A small network was shown many inputs. Here are its activations along a few directions, one row for each input.
In each table, some parts of the input vary, and every possible input appears once, in random order.
A made-up example of a description, with smaller parts first: values(2) and (point or line(9) or (line(4) and ring(8))).
Shared parts are said once, and a part with two or three values counts as separate values.

Other details of the inputs vary at random and push rows far along two fixed directions, the same in every table; ignore that.

Table:
r1: [-16   1   5   0   1   4   9   5 -14  -3   6  -4]
r2: [ 20   5  -4   3   1  -5  -1 -13   6   4  -6   8]
r3: [ 21  -4   0 -12 -10  -2 -11  -4   4  12  -9   5]
r4: [ -9  10  11 -11 -19 -13 -10  19 -11   9 -14   8]
r5: [ -7  10  16 -11 -20 -14 -10  16 -10   5 -15  10]
r6: [ 19   1  -7 -10   5   4  -6 -10   5   5   1   6]
r7: [-27  -3   5  11  -3   8  -4   7  14 -20  15  -6]
r8: [ 11   4  -9   7  22   0   0 -14  10  -1   2  -4]
r9: [ 20   5  -5 -16  -7   3 -10  -6  -3  11  -3   7]
r10: [ -6   9  13  -8 -21 -12 -10  14 -12   1 -14  17]
r11: [ 14  -7  -8  -3   2   4   6  -8   0  17 -12  -4]
r12: [ -9  -8   6   5  -4  -2  -7   9  -1 -11   7   3]
r13: [ 15   3  -7  11  18   0   3 -12  11  -2   3  -1]
r14: [ -3  -8 -10  12  18   9  14  -6  -2  -6   9 -18]
r15: [-29  -6  15  11  -5   0  14  12 -12 -16  12   1]
r16: [ 10 -13  -5   9  13   5  11 -14   7   5  -3 -12]
r17: [ 16  -5  -3  -8  -9   2   5  -9  -6  13 -17  10]
r18: [ 14  -5 -11  -5   4   0  -5  -4   7   7   3  -6]
r19: [  8   4  -5 -11 -16  10   6 -14   8  13 -18   7]
r20: [  3 -10 -13  15  23   7   0  -7  10 -13  20 -20]
r21: [ -3   1  10  -7 -19  -4  -6   9  -6  -5   4  15]
r22: [ 17  -5  -8   6  14   7   0 -12  13  -4  11   0]
r23: [ -4 -15  -6  18  21   4  -3  -2  14  -8  17 -19]
r24: [-11   5   8 -13  -8   2   7   8 -16   3  -5  10]
r25: [ -9   9   4  -8 -10 -12  -6  15  -8   4  -6   2]
r26: [  5   5 -11  11   8   5  -2 -18  24  -2  -4  -6]
r27: [ 19  12  -8 -10  -4  -5  -6  -3  -4  11 -12   2]
r28: [-18  -5   2  -1  -1   0  10  10  -9   0   3  -8]
r29: [-13  14   8  -4  -6  -7  -6  11 -12  -3   0   3]
r30: [-46  -7  17  21  11   4  18  20 -10 -29  24  -7]
Each input here is: values(3) and (point or ring(9)).
Q: Changing only the values(3) part turns r27 into r20. The same change can be made to r10. Which row results?
A: r12
Q: List by row number the other rows that have the values(3) part in common with r17.
A: r1, r11, r14, r15, r16, r19, r24, r28, r30
Q: Change only the values(3) part in r1. List by row number the other rows that result.
A: r9, r29

Table:
r31: [ 35  -6 -37  21  51  12   9 -43  33  11   0 -31]
r32: [ 14 -11  -8   2   3   2  17  -8 -12  11  -6  -5]
r33: [-38  12  25 -28 -31  -5  10  37 -47   3  -8  17]
r34: [-46  10  20  -3 -33   2   5  22  -7 -14  -5   8]
r35: [-26 -37  -5  53  55  11   5  -6  31 -42  50 -40]
r36: [-52 -27  13  41  33   8  29  11  -6 -33  32 -28]
r37: [ 47 -20 -36  16  27  26   2 -52  44   2  14 -13]
r38: [ 21 -12 -12  31  37   0  -3 -27  31 -11  11 -12]
r39: [-57   4  33 -10 -41   6  20  35 -36 -17   1  18]
r40: [ 36   7   0 -40 -42 -10 -23   9 -11  27 -24  26]
r41: [-59 -14  22  21  17   2  -2  32   2 -39  43 -16]
r42: [-44 -15   2  33  39   8   0  16  10 -41  51 -32]
r43: [ 28  16   2 -17 -26 -17 -19   3  -5  14 -21  23]
r44: [-50   8  25  -2 -31 -17  -4  42 -22  -9  -6   2]
r45: [ 37  -2 -20 -11   7   5  14 -23 -12  25 -13  -5]
r46: [-35  12  26   3  -6 -12  -9  27  -5 -20  10  13]
r47: [ 52  15 -20  -7   6  -8 -16 -24  10  18 -13   6]
r48: [ 23  26   1 -26 -17 -11 -19   2  -7  16 -19  25]
r49: [ 24   6   0 -21 -22  -6  -6  -7   1  30 -37  14]
r50: [ 24   0 -16  20  15  10   0 -35  32 -10   7   1]
r51: [ 16   4   6 -33 -20   2  13  -1 -22  29 -26  23]
r52: [-40  15  17  -5 -21 -13  -5  33 -21  -5  -4  -4]
r53: [ 29  17  -1 -37 -28  -5  -7  -6  -2  40 -43  23]
r54: [ 61 -10 -36   0  26   9 -10 -36  23  17   5 -16]
Q: Changing only one part turns r37 into r39. The same change can be made to r41. Which row results?
A: r51
Q: Describe the family of inputs behind these rows.
A: line(4) and (point or ring(5))

Table:
r55: [-22  11  13   6 -13 -16  -2  16 -10  -9   2   2]
r56: [ 33   1 -13   0   1  -3  -7 -16  11  16 -16  -7]
r57: [-10 -10 -11  43  58  -3  11 -16  24 -20  29 -33]
r58: [  8   4  -7 -20 -15   6  12   1 -10  17 -13   6]
r59: [ 27  -2   0 -14 -12   6  -8 -13   9   8   0  16]
r60: [ 43   0 -17 -21   2  -6 -16 -13   6  29 -21   6]
r61: [-35  -6  12  10  -9 -11 -10  28  -9 -19  13  -8]
r62: [ 53   1 -15 -17  -8  -1 -11 -21   1  23 -10   8]
r63: [-24   0   9  21   7  -1   5  -1  15 -20  14  -1]
r64: [ 38  -5 -10 -15  -7  14  10 -35   6  24 -25  14]
r65: [ 31  -7 -16  -8  15   3  14 -14   0  26 -12  -2]
r66: [ -2 -15  -8  21  39  10  18 -18   1  -2   9 -22]
r67: [ 25   1  -6 -21 -23  -3   9  -1 -16  27 -23  12]
r68: [-32  -4  19  -7 -23   2  15  23 -13  -7   1  12]
r69: [-25   9  16   3 -17 -12  -7  28 -20 -19   3  10]
r70: [ 12 -13 -21  23  40  15   3 -24  24 -14  34 -26]
r71: [-25  -8  10  21   7   5   0   4  18 -20  13 -10]
r72: [  1  12  13 -21 -16 -12 -13  18 -12  15 -19   8]
r73: [ 14  15 -10  -5  -1  -1  -2 -14   9  10  -7   3]
r74: [ -1 -14 -10  39  38  12   7 -20  30 -29  24 -13]
r75: [ 13   9  10 -29 -16  -9 -14  14 -19  14  -5  17]
r76: [-35  -2  20  -5 -26  -4 -12  27  -3 -14   4  13]
r77: [ 28   3 -13   2  23  -2  -5 -12   6   5  -4   1]
r78: [  2   4   7 -15 -24  -1   6   1 -26  15 -20  10]
r79: [-40   3  15  -5 -14   6  10  17 -24 -10   1   0]
r80: [ -4  -9 -16  14  20   7  -5  -8  19  -9  15 -19]
r81: [-37  10  11   7  -3   0  -3  23  -9 -26  15   2]
r82: [-36  13  18  -8 -22  -4  -8  28 -10  -8  -1   0]
Q: Changing only one part turns r77 into r74. The same change can be made to r57. Which row results?
A: r63
Q: Describe the family of inputs behind these rows.
A: line(4) and (values(2) or ring(5))
Q: Change only the values(2) part in r79. List by row number the other rows that result.
A: r58
Q: List by row number the other rows that have the line(4) part in common with r62.
A: r55, r56, r61, r67, r69, r78
